[138 107 152 152 182 117 216 148] = B
[181 120 132 128 160 103 154 102] = H
[107 139 115 128 115 117 117 182] = G
[150 161 150 161 161 150 161 182] = U
[107 183 115 128 128 119 116 122] = A
count G: [139]	1
count U: [150]	3
count G: [116]	0
count U: [161]	4
count G: [114]	0
all U: [161]	1 3 4 6

[125 141 128 112  85 110 164 144 130 120 122 132 154 112  94 140 168 181
 151 107 106 122 177 104 107 128 128 108 114 122 120 130 121 114 132 101
 114 141] : F
[124 149 156 134 107 148 152 150 122 147 185 144 146 101 152 152 151 173
 126 108 107 166 185  97 152 111 132 109 140 119 126 130 132 126 124 109
  99 137] : P
[110 148 116 119  97 128 163 141 133 157 157 157 170 116 116 143 170 177
 113 104  86 170 188 101 170 122 124 119  78 117 113 130 139 101 144 108
 148 148] : D
[132 144 151 119  99 135 147 152 125 139 167 140 156 102  98 139 159 156
 104 121 111 177 183 103 119 124 123  83  88 119 107 116 136 113 118 109
 106 143] : J
[114 149 156 136 108 139 166 145 133 151 164 156 142 120 102 143 165 167
 108 111  95 150 193 106 107 122 117 116  72 125 109 140 142 104 131 118
  87 131] : K
[114 153 157 141 108 146 163 146 129 148 171 153 143 116  98 150 162 175
 114 114  99 149 194 101 108 116 136 107  67 126 112 141 145 108 131 118
  91 131] : S
[113 147 148 120  97 128 160 141 136 142 156 160 152 117 113 141 168 172
 109 104  87 167 188 104 108 123 127 120  76 118 112 130 136  99 142 110
  96 126] : X
[117 125 156 140 106 150 154 147 127 146 176 152 146 111  95 155 157 178
 118 112 103 154 192  97 109 111 134 103  61 125 117 138 141 108 131 114
  96 131] : Y
[114 148 155 134 106 136 166 145 134 152 163 156 142 120 104 141 165 165
 105 109  93 151 192 107 107 123 136 117  74 125 108 138 140 103 133 117
  87 131] : M
count D: [116]	3
all F: [128]	2 25 26
count Y: [155]	1
all D: [148]	1 36 37
all X: [160]	6 11
all P: [152]	6 14 15 24
count F: [141]	2

[138 187 106 104 121  98 140 154 150 143  89 160 141 151] = E
[ 37  37 155 155 155 140 155 155  36 140 155 155 126  38] = T
[131 139 119 119 133 133 131 132 139 139 113 142 133 141] = W
[ 38  38 174 142 128 140  37  36  36 100 169 142 125  38] = R
all T: [37]	0 1
count T: [155]	7
count W: [138]	0
count R: [141]	0
count W: [134]	0
all R: [38]	0 1 13

[126  75 143 135 116 151 127 134] = V
[ 46 141 153 145 145  97  73 202] = Q
[167 161 124 134 118 167  76  76] = Z
[116 146  45 128 126 166 121 147] = L
all Z: [76]	6 7
count Q: [46]	1
all Z: [167]	0 5

[136 120  81  56 135 130 148  74] -> Pufa
[168 169 169 167 169 167 167 134] -> Suzu
[136 141  81  56 160  68 141 136] -> gaki
count Suzu: [166]	0
count gaki: [136]	2

[124 120 124 138 146 133 132 127 128 125 131 133 131 130 133 133 128 133
 143 120 128 120 140 108 140]  Tapo
[140 151 136  99  72 127 115 125 131 138 117 120 122 121 109 108 132 143
  77 153 125 150  96 188  87]  puv
[136 128 105 131 124 125 127 142 121 135  87 128 138 124 121 138 136 156
 114 131 134 126 135 117 129]  kefaz
[128 134 136 117 117 125 124 121 134 117 142 125 136 124 126 117 127 117
 117 135 124 136 115 136 114]  rig
[123 128 151 124 124 130 131 116 137 124 165 128 118 129 134 115 120 102
 135 128 148 135 119 144 124]  Rik
[138 129 140 130 127 126 127 140 119 135  86 127 139 125 122 139 137 154
 115 131 127 126 133 154 128]  Viser
[126 134  91 128 117 121 124 148 112 138  58 127 144 122 114 126 143 170
 100  58 137 129  91  58 126]  gober
[145 141 140 117 103 115 122 145 114 140  57 124 144 120 110 137 143 163
  84 142 135 131 125 137 114]  Siz
[113 147 160  99  79 115 119 113 141 130 162 119 111 124 120  99 123  84
  99 146 116 149  92 193  91]  pem
[139 131 106 128 121 125 125 140 119 133  86 127 139 125 120 137 136 153
 111 133 134 127 132 119 137]  Disen
all pem: [147]	1
all gober: [126]	0 15 24
count gober: [57]	0
all Viser: [128]	24
count Siz: [143]	1
count Disen: [152]	0
count rig: [136]	4

[102 162 148 120  82  82 102 141] = pum
[135 122 117 130 135 139 126 136] = gada
[182  55 174  81 118 181 109 157] = Siti
[172  87 159 123 216 110 130 137] = zul
[119  96 119 119 129 171 119  96] = rup
[ 90 173 139 142 146  71 134 112] = rin
[173 173 148 142 146  71 141  80] = Nani
[ 98 153 121 124 149 121 135  99] = pira
[149 101  93 123 164 159 132 104] = lolup
all pum: [148]	2
all pum: [102]	0 6
count rup: [119]	4
all pira: [149]	4
count Nani: [142]	1

[142  97 111 135 160 111 147  87 112 133 134 142 142 170 118 111 162 141
 118 109  92 122  93 111 109 151 190 150 121  83 159 147 123 142 142 129
 141 151 118  84  86] = Tatu
[110 100 153 128 162 128 147  81 117 103 118 135 165 154 163 130 159 121
 121  94 105 129 122 142 100 170 178 128 106  83 159 142  89 126 146 133
  96 133 129  81  75] = Namo
[ 94  99 162 115 142 111 128 101 128 114 120 159 148 160 126 134 186 146
 111 108  93 157 116 126 126 162 184 151 105  86 148 149  68 132 135 133
  93 152 103  77  74] = fifos
[112 108 163 132 147 126 139  79 138 114 118 134 177 144 100 144 158 148
 111 106  99 157  84 120 103 146 193 128 121  98  92 154 102 106 138  92
 106 150 127  70  92] = Sazoz
[110 100 153 128 162 128 147  81 117 103 118 135 141 154 163 130 159 103
 121  94 105 129 122 142 100 103 178 128 106  83 159 142  89 141 131 118
 104 137 111 104 103] = baz
[ 95  97 147 114 133 120 130 103 138 133 136 139 168 160  99 114 158 131
 125  91 141 151 111 105 104 141 198 128 103  98 129 138  84 139 144 133
 105 148 125  71 111] = rodap
[112 108 163 132 147 126 139  79 138 114 118 134 177 144 100 144 158 148
 111 106  99 157 111 120 103 146 193 128 121  98 157 154 122 125 136 162
  97 133 101  73  97] = kudef
all Sazoz: [106]	19 33 36
count Tatu: [142]	5
all baz: [103]	9 17 25 40
count Tatu: [97]	1
all kudef: [111]	18 22
all Sazoz: [163]	2

[124 118  92 126 102 127 122 106  79  90 111  88 125 143 130 102 140 110
 110 197 140 139 117 137 151 159 132 127 150] = bini
[125 129 141 124 127 119 129 133 140 139 130 141 130 127 131 133 124 129
 127 109 130 127 129 123 119 123 125 131 125] = Zerag
[120 117  99 122  96 119 122 107  82  94 110  93 127 145 132 132 125 128
 126 109 129 128 129 122 120 124 124 132 127] = nafa
[122 128 142 123 123 114 128 133 138 139 128 141 141 129 132 131 124 127
 124 110 127 129 128 122 119 125 124 132 128] = rito
[120 117 117 122  96 117 122 107  82  94 110  93 117 145 117 102 139 107
 106 139  99 139 139 133 148 161 130 130 121] = Vit
[124 132 157 123 135 115 131 142 160 155 136 159 133 123 132 143 119 134
 132  80 139 124 133 118 109 111 122 133 118] = metip
[126 129 140 126 129 121 129 133 140 138 130 140 130 127 130 133 124 130
 129 110 131 127 130 123 120 122 125 131 125] = Laf
count Vit: [139]	4
all rito: [122]	0 23

[ 70 145 103  88  79  78 165]  seton
[123 101 101 123  73 101 101]  puzal
[122 152 152  88  88 152  88]  vid
[ 83 149 106 106  89  96 137]  seb
[102 158 102  79  79  86  79]  bolu
[ 83 188  89 101  98  96 105]  Miv
count vid: [88]	3
count puzal: [101]	4
count vid: [153]	0
all vid: [88]	3 4 6
all bolu: [79]	3 4 6
all puzal: [73]	4

[ 89  89  79 130 116 150]  Fod
[170 124  78 124 105 120]  suzud
[170 124  78 143 123 151]  bogub
[170 124  78 143  71 121]  tidev
all suzud: [78]	2
all tidev: [124]	1
all Fod: [150]	5

[158 175 141  99 124 131 117 136 184 118 138 167 166 128 166 158 151 167
  74  82  69 147 156 155  86 145 148 110 139 181] = raf
[152 168 141  97 123 135 114 136 188 111 132 162 163 127 149 151 149 178
  67  75  74 143 155 163  73 145 147 102 145 176] = gafu
[192 158 192 177 123 189 177 164  88 186 197 163 154 116  84 183 177 192
 157 165  98 185 192 192 192 171 122 190 193 157] = Lav
[155 170 126 132 176 132 130 119 154 134 135 129 130 138 129 149 130 123
 113 118  79 132 138 123 132 118 145 129 120 177] = fakun
count fakun: [129]	3
count Lav: [192]	6
count raf: [138]	1
all Lav: [177]	3 6 16
count fakun: [130]	3

[108 170 115 182  95 143  97  91 201 126 112 206  98 120 125 127 145 141
 139 149 137 128 120 130 122 122 179 136 109 107 123 100 158 111  92 137
 110 140 110 106 141 125 144 152 174 134 141 131 143 103 100 113 106] = reki
[108 173 115 182  95 144  97  80 201 135 112 219  98 120 117 119 145 141
 139 149 137 128 114 130 110  95 179 161 105 107 132 104 172 117  92 137
 110 140 110 106 102 125 144 152 174 142 141 124 143  97 100 113 114] = fov
[107 178 106 184  95 147  97  88 201 134 112 214  98 119 121 127 145 141
 139 149 137 128 124 130 120 106 185 136 109 107 123 100 147 111  92 137
 110 144 110 106 114 125 125 152 176 134 141 126 143  96  97 113 106] = Guno
[108 170 115 182  95 143  72 103 201 126 101 181  89 117 125 155 168 141
 135 149 137 128 115 130 127 132 193  84 119 107 101  69 105  97 101 141
 110 140 116 106 142 125 144 152 197 112 143 131 143 103  84 113  86] = toba
[108 170 115 182  95 144  97  91 102 126 112 203  98 120 125 127 145 141
 139 149 137 128 124 130 122 122 179 136 109 107 123 100 151 111  92 137
 110 140 110 106 108 125 144 152 174 134 141 131 143 103 100 113 106] = nuni
[108 170 115 182  95 144  97  91 201 126 112 203  98 107 125 124 145 141
 139 149 137 128 124 130 122 122 179 116 109 107 121 100 147 111 107 107
 110 140 110 106 114 125 144 107 174 130 141 131 143 103 124 113 105] = Gefiz
[131 102 129  91 146 134 148 146  67 126 136  69 146 120 125 127 125 125
 127 112 137 128 124 130 122 122  91 136 131 133 133 149 126 143 154 125
 136 137 132 134 133 125 125 121  92 134 122 131 120 137 139 131 149] = teku
[108 170 115 182  95 163  64 112 201 126 106 173  84 112 125 163 175 137
 130 149 137 128 156 129 132 139 197  72 125 107  95  61  94  91 107 146
 108 140 119 106 151 126 144 152 205 106 155 131 142 103  77 111  80] = mube
count Gefiz: [111]	1
count reki: [106]	2
all Gefiz: [124]	15 22 50
all reki: [115]	2
all toba: [105]	32
count toba: [100]	0

[143 144 153  95  95] = Sema
[143 146 145 198 146] = nar
[145 145 145 145 143] = Bife
all Bife: [145]	0 1 2 3
count Bife: [143]	1
count Bife: [145]	4
all nar: [143]	0
all Sema: [95]	3 4
all nar: [146]	1 4

[183 128 183 124 149 135 183 170 205 170 170  82] = ran
[ 77 100 124  91 123 152 111  76 117 167 212 202] = mus
[123 110 127 113 138 184 104 125 181  82 196 137] = dum
[101 121 140 117  97 182 133  99  76 215 174 194] = zota
count ran: [183]	3
count dum: [112]	0

[125 125 125 140  62 143 128  78  94 125]  lano
[103 184 120 187 144 135  84 113 135 114]  Zami
[120 107 123  97 107 102  67 107 173 116]  zute
[123 102 123 106 107 102  67 107 184 131]  fuzu
all fuzu: [102]	1 5
all zute: [107]	1 4 7
all lano: [125]	0 1 2 9
count zute: [107]	3
all fuzu: [123]	0 2

[131 122 125 123 119 147 128 133 132 117 121 124 167 120 128 128 118 140
 118 132 106 125 119 140  96 116 136 132 133 178 137 137 143 143 105 124] = suv
[127 122 125 127 116 144 130 131 131 117 128 118 152 117 131 117 124 132
 116 130 109 125 116 128 104 130 129 129 132 162 137 125 138 142 109 122] = Funal
[127 124 130 145 140 130 175 129  98 150 143 128  79 106 141 133 115 103
 153 141 127 143 102 141 153 157 111 129 110 109 136 118 126 128 140 134] = duro
[131 127 124 128 130 143 138 136 104 134 124 129 144 115 132 129 119 127
 121 132 105 125 118 130 117 133 128 130 123 161 132 142 141 139 113 125] = kub
[131 127 124 128 130 143 138 136 129 134 124 129 144 115 132 126 119 127
 121 132 105 125 125 130 117 133 144 130 123 161 132 142 141 139 113 125] = nuzez
[129 129 129 112 138 150 173 126 104 166 150 128  69 107 145 138 123  93
  97 148 135 144  94 124 160 157 114 128 110 101 141 120 121 125 140 130] = mobi
all Funal: [117]	9 13 15
all nuzez: [125]	21 22 35

[119 139 128 128 140 141 140 139  97 125 125 119 126 126 100 129 130 131
 139 128 132 129 106 140 141 120 131]  nubaz
[134 132 128 132 147 140 120 148 128 123 136 114 135 132 107 129 113 134
 125 149 123 122 113 133 141 138  89]  rar
[105 141 136 169 209 100 175 140 173 184  83  83  84 139 120 179 192 157
 151  90 158 181 118 145 192 123  86]  sutu
[199 120 199 199 188  96  97 144 172 199  99  81  78 141 124 190 193 147
 179  98 189  96 126 148 189  96  92]  Foli
[105 140 132 168 194  90  86 138 182 191  79  79  88 141  79 179 176 145
 153 106 172 176 125 146 177  79  83]  ses
[124  90 150 178 203 115  96 145 171 190  90  83  82 133 111 176  95  90
 149  76 165 196 126 178 196 115  88]  bugi
[116 124 128 102 126 134 139  91 140 157  91 156 134 109  95 129 134 105
 157 117 129 116  87 113 133 149 142]  vugi
[122 132 146 142 131 153 141 136 146 159 116 130 139 118 113 138 124 135
 148 109 127 119 108 117 122 127 137]  Tenul
all ses: [176]	16 21
count Foli: [199]	4
count bugi: [88]	1
all Foli: [96]	5 21 25
all sutu: [181]	21
all ses: [79]	10 11 14 25
all bugi: [178]	3 23

[129 126 155 108] = Bura
[ 95 176 112 122] = pusu
[146 127 132 217] = Sug
[145 145 145 159] = Tove
[148 142 108 113] = dok
[124 137 155 112] = livor
[109 119 109 109] = runu
[114 144 137 114] = kibe
[110 126 155 121] = fede
[140 113 159 138] = zim
[128 128 154 128] = zirek
all kibe: [144]	1
all zirek: [128]	0 1 3
all fede: [121]	3
all runu: [109]	0 2 3
all Tove: [145]	0 1 2

[138 101 103 146 138 138 136 128 104 137 154  57 157 140 138 101  61 101
 101 125 165  82  97 142  85 145  87 176 113 156 119 160 120 200 101] = feg
[132 137 103 146 138 169 136 137 104 137 154  57 140 140  94 100  61 143
 101 125 165  82  97 142 112 152 136 140 117 163  68 137 140 167 126] = met
[132  74 123 183 138 103 161  99 123 162  39 139  74 139 123  73 122 143
 112  74 143 131 128 104 112 125 121 152  97 176  76 132  66 160  85] = Sut
count Sut: [143]	2
all met: [140]	12 13 27 32
count Sut: [74]	3
count feg: [101]	5

